Each row below holds a small network's activations on one record, seen along a few directions.
Each row is followed by the record's values for the fields S, V, D, F, K.
Not every record has every field; a missing one is written missing.
Other fields move the rows too, some of them a lot.
(in the rows, 500 means zero)
Random noise pushes rows far along 2 fixed directions. That doesn't count. These rows show it; they differ only by the noise:
[620 448 488 606 515 436 626 634 668 483 608 397 411 522 465]
[576 425 514 670 580 414 639 554 592 462 552 265 488 619 465]
[612 348 461 500 393 449 419 592 724 473 584 486 553 424 467]
[535 318 511 625 520 410 464 455 586 436 488 244 674 604 466]

[500 489 491 383 483 608 445 612 563 358 743 576 480 362 513]
(S s3; V v1; D d1; F f3; K k3)
[599 452 477 510 322 447 483 573 654 521 543 637 428 343 473]
(S s1; V missing; D missing; F f2; K k1)
[483 298 525 451 379 508 271 505 734 394 495 630 640 401 469]
(S s3; V missing; D missing; F f2; K k1)
[465 476 531 655 612 485 548 428 410 520 516 263 540 663 517]
(S s5; V v2; D d5; F f2; K k3)
[491 597 546 596 619 510 682 620 465 572 495 409 398 623 447]
(S s5; V v2; D d5; F f2; K k2)
[537 440 474 616 470 537 589 509 533 437 680 440 598 519 469]
(S s1; V missing; D missing; F f2; K k3)
[545 518 505 365 365 597 358 538 633 393 646 703 487 313 540]
(S s3; V v2; D d2; F f1; K k3)
[498 260 546 354 392 453 148 451 509 406 426 496 820 358 512]
(S s1; V v1; D d1; F f3; K k3)
[498 382 517 406 377 439 312 523 584 517 496 492 677 412 508]
(S s1; V v1; D d4; F f2; K k3)
[634 611 439 408 380 661 530 759 707 611 738 837 281 303 429]
(S s5; V v2; D d5; F f2; K k2)
[488 421 581 472 483 419 484 484 513 611 314 445 582 496 480]
(S s4; V v2; D d5; F f2; K k1)
[530 590 394 526 548 430 579 508 482 563 477 610 376 501 460]
(S s2; V missing; D missing; F f2; K k2)
[571 691 464 612 544 600 790 654 512 588 691 581 128 496 489]
(S s5; V missing; D missing; F f2; K k1)
[501 387 553 410 445 478 274 488 527 521 369 589 579 379 466]
(S s5; V v2; D d3; F f3; K k1)
[459 463 502 444 362 473 382 362 486 478 483 496 613 537 436]
(S s3; V missing; D missing; F f2; K k1)
[420 513 584 463 565 490 475 518 369 552 382 491 491 476 478]
(S s5; V v2; D d3; F f3; K k1)
[715 422 378 610 465 324 534 315 569 541 442 496 323 588 507]
(S s2; V missing; D missing; F f2; K k3)
[441 210 591 484 382 380 250 383 551 478 198 420 872 494 513]
(S s4; V missing; D missing; F f2; K k1)
[613 445 520 372 327 542 362 624 744 486 569 850 500 339 442]
(S s3; V missing; D missing; F f2; K k1)
[535 505 492 512 482 605 590 408 520 478 459 480 499 435 505]
(S s4; V v2; D d2; F f1; K k1)
[347 417 523 430 576 571 341 499 350 437 428 368 716 477 505]
(S s5; V v1; D d1; F f3; K k2)
[456 551 515 618 574 491 538 371 389 582 489 329 437 601 476]
(S s5; V v2; D d5; F f2; K k1)
[558 384 560 606 512 439 516 596 580 472 414 465 505 601 519]
(S s5; V missing; D missing; F f2; K k3)
[658 605 326 629 428 502 516 107 409 580 652 486 330 560 498]
(S s2; V missing; D missing; F f2; K k1)
[400 437 461 499 433 583 422 511 574 363 739 497 611 464 501]
(S s3; V missing; D missing; F f2; K k3)
[464 402 525 433 530 583 369 565 545 300 678 492 634 421 482]
(S s3; V v1; D d1; F f3; K k3)
[445 461 544 647 670 504 767 639 565 482 410 348 433 630 507]
(S s4; V missing; D missing; F f2; K k2)
[581 594 426 597 473 557 677 660 557 530 644 556 232 529 471]
(S s5; V missing; D missing; F f2; K k2)
[303 616 543 410 510 679 352 407 353 397 641 527 690 397 514]
(S s3; V v2; D d2; F f1; K k1)
[660 506 371 707 494 427 533 133 415 519 542 417 432 639 430]
(S s2; V missing; D missing; F f2; K k1)
[406 494 553 603 679 584 670 489 279 485 472 324 561 670 438]
(S s5; V v2; D d3; F f3; K k2)
[408 688 545 472 691 645 726 631 452 409 481 410 308 565 512]
(S s3; V v1; D d6; F f1; K k1)
[296 472 553 501 505 527 407 426 417 419 530 408 696 538 505]
(S s3; V missing; D missing; F f2; K k1)
[449 383 460 486 404 561 387 495 637 370 688 516 624 450 513]
(S s3; V missing; D missing; F f2; K k3)
[443 722 562 422 603 586 784 684 372 521 676 565 285 503 434]
(S s3; V v2; D d3; F f3; K k2)
[385 509 490 509 618 589 455 470 305 443 525 316 572 519 508]
(S s5; V v1; D d1; F f3; K k2)
[400 502 515 431 437 576 309 272 429 373 543 435 664 465 509]
(S s3; V v2; D d2; F f1; K k1)
[545 450 588 537 553 392 530 365 530 541 363 357 516 679 428]
(S s3; V v2; D d5; F f2; K k1)

Here are new rows. What are their fields?
[533 483 542 431 460 624 361 555 546 458 499 636 593 418 514]
(S s5; V v2; D d2; F f1; K k3)
[639 445 513 518 464 469 542 569 633 570 507 533 339 538 502]
(S s5; V v2; D d5; F f2; K k3)
[587 488 469 407 320 446 461 480 612 511 538 646 393 464 473]
(S s3; V missing; D missing; F f2; K k1)
[568 532 471 481 497 306 522 515 508 553 366 612 424 523 493]
(S s2; V missing; D missing; F f2; K k3)
[476 415 451 467 392 584 339 396 588 425 760 504 609 447 481]
(S s3; V v2; D d5; F f2; K k3)
[545 561 474 545 445 511 569 609 555 559 572 598 272 448 523]
(S s5; V missing; D missing; F f2; K k1)
[432 354 471 342 368 684 290 432 563 441 417 555 842 340 493]
(S s4; V v2; D d2; F f1; K k2)
[360 535 533 566 578 618 434 326 415 446 730 401 646 519 437]
(S s3; V v2; D d5; F f2; K k1)
[545 677 530 698 590 429 843 614 476 562 572 423 179 544 504]
(S s1; V missing; D missing; F f2; K k1)
[647 528 345 633 394 408 469 101 424 565 532 403 420 580 487]
(S s2; V missing; D missing; F f2; K k1)
[458 574 472 485 532 442 466 391 404 531 483 474 618 574 587]
(S s2; V missing; D missing; F f2; K k3)
[482 458 408 462 461 336 409 383 471 543 300 506 573 530 453]
(S s2; V missing; D missing; F f2; K k2)
[566 582 399 481 511 417 573 550 529 593 452 683 405 410 453]
(S s2; V missing; D missing; F f2; K k2)
[397 368 494 271 296 551 256 534 562 456 507 610 788 439 509]
(S s3; V missing; D missing; F f2; K k3)
[485 424 352 296 308 407 239 461 564 576 354 752 585 317 488]
(S s2; V missing; D missing; F f2; K k2)
[430 324 566 579 511 473 377 397 596 386 443 395 692 563 497]
(S s3; V missing; D missing; F f2; K k1)
[473 443 435 346 282 542 306 482 586 450 605 651 647 408 441]
(S s3; V missing; D missing; F f2; K k2)
[387 455 637 778 778 459 727 416 432 406 391 171 504 805 511]
(S s3; V missing; D missing; F f2; K k1)
[434 529 469 409 541 615 452 555 383 494 547 456 496 433 497]
(S s5; V v1; D d1; F f3; K k2)
